A small network was trained on made-up records. Each row is its average activation on records with the value named, seen along a few directions.
Related values have similar rows: they may be neighbours, one step apart, or belong to one group.
Random noise pushes rows far along 13 fixed directions. That doesn't count. These rows show it; they differ only by the noise:
[ 162  -58 -146  -46  -30  357  120 -163 -174   90  -47 -131  275  249
  246  173  147 -212   75  217 -220   15  -32 -384   99  168]
[ 100 -361   89 -271   28  215  107 -119  -89 -326   95  -22  -67   56
 -257 -227  229  -90 -264  227   -9    0 -270  171  -39  133]
[  42  244  147  -79  -31  141  215  -29  -45   59 -353  143  316  -58
  146  219  238 -109  289 -335  281   54 -230  -45  108 -111]
[-238  306   55 -130  -66  -98 -174 -186  185  141  216  369  -10 -101
  106  168  -52 -325  292 -224  134  136  100  201   67  120]
[ -97 -230  -33  -33  183  201  -35  -24  -12 -232  156 -128  479 -221
  215   12  438   -6   12  138 -249   -7 -189 -165 -171  -66]
[-257  123  295  429  -33  -66  216  252  126 -265 -167  318  -20  -79
 -369 -173  117  123   15 -105   15 -238 -108   66 -475 -398]
[-170 -231  -17  -80  -47  332 -295  -52   -8  -83  -21    5  152 -253
  265  106  308   89  286  -47  -79   74 -440  -71  139   58]
[ -16  222   91 -120   39  243   74 -220  -67  -71  313  217 -124  434
 -330  321 -108 -249 -301 -107  -72 -176  -39  258  -76  154]
[ 235  -86  -55    2 -246  -93  -17  -92   48  144  112  105  289  131
  315  -31  -75 -140  291  -85 -264  224  205   12    8  173]
[ -12  -30 -162 -238 -255  301  -40  -44  145  128  -18   78   42   -5
  158 -317    8  -11  301  176  380  312 -124 -121  195   30]
[ 106   -5  134  151   77   44  239   92 -172 -107 -143  131   27   32
 -137 -216   53 -154   -7  148  -20  -82 -151  -29 -159  -13]
[-134  -55 -107   93 -270  159   84   35  143 -181   -9   -2    3  -21
   67 -261  266  165   40  322   92  -77 -100 -294  -41 -304]
[-134  197   66  157 -387 -127   18 -212  204  107 -347  -23 -130 -148
  276   49  161  189  219 -184  215    4  295 -300  115 -212]
[ -20   69 -168 -172 -108 -248 -148  137  135  -12  292   66 -158  -50
   58  -81  -19  -68   54  116  -78   26   -6  242  157 -126]
[-105  188  272 -294   -1   31  185 -127  103 -324   66  209 -143   10
 -413   68  223    9 -312 -291  416 -134 -231  463  -43 -201]


Field P:
p2: [-328    6    0 -139  127 -198   34 -115  221    0 -182 -166 -480  -79
 -459  -29  -12 -118 -245   74  274  -52  378  -33  -71  -26]
p1: [ 228  324 -120   59  293 -296  207  -50 -125 -212  398  -32  736  -89
  452   82  259   49 -183  -92   30 -217  -26    5  -63 -336]
p8: [ 278   77 -224 -214  386 -286   -5  211 -250 -130  398 -273  191 -163
  221  -19   74 -110 -339  351  -42 -113 -166  170  274 -122]
p4: [  86  -89  185  372 -364  -23  233  234 -104 -107 -361  314 -354  222
 -211 -215 -103   78  196    6  -72 -162 -211    5  -41  -90]
p13: [-300  -63    1  -21   72  748 -133 -122   36 -129  246  150  -11  159
 -293  -19  -85   -2 -159  258  166  -74 -347  -97 -143  178]
p17: [-152  213 -202 -138   97 -140  -62  -42   -3  132  254   21  419 -164
  377  307  195 -275  173   22   22  -43  -31 -180  111  -48]
p10: [-146  -44  -81 -138  264 -283  -67 -275   73  -13  -90 -337  102 -386
  357  173  388  -92  -28   65   87  -25  248 -293  120   -7]
p9: [-187 -310   85  233  243   53  -48  -19 -143 -157 -270   24 -127 -228
 -115   82  191 -134   74  199 -199 -118 -237 -181  -43  167]
p19: [-433  -65  136   -8  164  136   90   76   27  -25 -266   91 -263 -154
 -466  -94   71 -196   15  234  274  -39 -122 -204 -130   16]
p16: [-383 -227  -95  -53  -15 -356  174  300  375 -252 -320  -96 -207 -315
 -291   25  452  -74  -15  430 -138 -215   66 -220   25 -462]
p6: [  -5 -390  -58 -126   35  -40 -274  180  -17   58   -9  -35 -231 -102
 -177 -231 -179   -3  116   81   32  153 -211  196   42  206]
p14: [  38  -69   39 -238  366 -254   97  -81 -311 -291  183 -173   63 -242
   38  132  338 -173 -388  257  -79 -243 -152  -26   69  -10]
p5: [ 191   95  196  155   93 -116  -53 -143 -434  -15   60  280   88 -264
  334 -213  -88 -112  153  -71  222   67 -256   31  108  265]
p3: [  27  -45 -134 -442   95  381  -83   -1   43  -33  213 -147  -14  117
 -167   65  -99   -3 -203   75  190   83 -255  211  186  124]
p12: [-151   54  247  377  146  107  136 -233 -245  -71 -395   62 -130 -271
   74 -151  149 -251   24  262   57 -164  -34 -446 -166  234]
p15: [ -54 -281   16  -85 -176  149   39   80  211  -31 -106  -19  -53   80
 -198 -177  -11   68  126   32  -48  186   63   49 -118   31]
p18: [ 101  323  244  391   85 -497  392 -240 -121  -94  -69  398  315  -68
  145  135  137 -481   91  -12  -54 -195  268 -140 -149   35]
p11: [  37  327   57  -32 -124 -174  172   66   21   21 -162   46  -17  173
    3  349  106   68  -20 -326  118  -86   36   35  176 -222]
p7: [-140 -148  216 -127 -137  219  244  -81  109 -216 -216   39 -132  272
 -424  189  180  170 -208 -186   95  -54  -20  -33 -123  -47]
The values of P form a ring.
- Going along P from p7 by way of its neighbour p11, in what order are p1, p17, p19, p16, p5, p15 met? => p15, p16, p1, p17, p19, p5
- Name the neighbours of p2, in listed order. => p10, p6
- Name the neighbours of p13, in listed order. => p8, p3

Field T:
t2: [ -15   24   22 -180 -233 -257 -307 -147   59 -147  424  316 -291  -45
  161 -115  -97   63   74 -248  128  121 -153  486  173  105]
t3: [-157 -180   36  567  134  -17 -397    5 -184  -30   71 -126  111 -511
  549 -107  136   99  191  304 -617 -114   25 -438 -201  114]
t10: [-202 -145  250  -30  103  -25  302  522   58 -143 -370  226  -93  217
 -847  444  -20 -143  -10 -256 -218 -215 -297  314 -210 -177]
t19: [-488 -159 -120  148  298  536 -508  327  233  398 -264 -511 -137 -152
 -273   35 -348  769   81 -389   55  249   94 -130 -345 -154]
t4: [ -67   73 -204  -59 -390   21  331   15  329  124  413  497  525  346
   27 -382 -154 -444  328  382  180  274  373 -234 -284   -4]
t17: [-230  273  -51 -180 -286   74 -400 -179  183  281  306  217   45  125
  164  451 -128   30  290 -550  153  188   -4  259  178  153]
t7: [-567   47 -123  246  -33   71 -223  273  399  158 -155   30    0 -353
  193 -248  109  156  540  200   72  219  218 -500 -157 -256]
t8: [ 157  -32   94 -145   69   50 -186 -236 -107   30  372  134  421  154
  271  375    3  -12  106 -630 -200  134  -99  374  -55  219]
t13: [-223 -145   64  185   86  -22 -156 -250  145 -276  368  -21 -405 -146
 -237 -411 -145  329 -558  349  197 -106  251  -26 -239    4]
t16: [ -59 -432 -139 -107  165  454 -125 -473    6   28 -243 -500  -43 -158
  134 -120  185  160 -194  316  121  117  147 -489  118  305]
t11: [ 193  202 -205   27   99   19  307  148  -26  117    4 -273  287   33
  184 -236   69  -35  -75  397  -65   96  357 -412  -71 -196]
t15: [  17  -44 -204 -358 -305   60 -165 -227  222  161  264   45  171  111
  226   88 -100   85  127  -44  221  294  153   40  317  121]
t18: [-468  278   -8  173   -2  622   51   28  122   83 -170  103  139  293
 -125  718  197  -48  202 -142 -297 -144  -68 -451 -145 -122]
t12: [ 137 -143   71  -84 -317  406   15 -125  176   98 -144  -24  388  279
   52  306  -44   76  207 -475 -159  124  -47   96  -49  109]
t9: [ 183 -239   93  397 -149   55  326  137   62   66 -528  233  442  121
  -11  -94  -31 -112  497  -38 -158  211   40 -302 -250   23]
t14: [  78  -41  224 -112 -328   92    7 -408  168 -225  168   49  102  139
  -24  139  120  108 -195 -312   -9  -19  150  243 -107   61]
t1: [-593 -184  -53   12  237   25 -469 -135  335  -21  408  273 -300 -139
 -314  -19 -148 -456   77  258 -289   40  152  181 -234  358]
t6: [-508 -144  379 -118  419 -210 -365  -93   93 -308  285   60  110 -765
  -64   -9  345  162 -166 -370  191  -74 -243  374 -316  -32]
t5: [  71  213  251   55  312  382  173 -431 -332    9 -546 -303 -152 -102
  -96   85  120   32 -374 -139  483 -218  -87 -197   72  162]
The values of T form a ring.
- Name the neighbours of t15, in listed order. => t10, t13
- Name the neighbours of t12, in listed order. => t14, t5
- Name the neighbours of t6, in listed order. => t4, t17
- Name the neighbours of t8, in listed order. => t2, t19
- What is the length, in steps, of the shortest route from t18 to t16? => 7
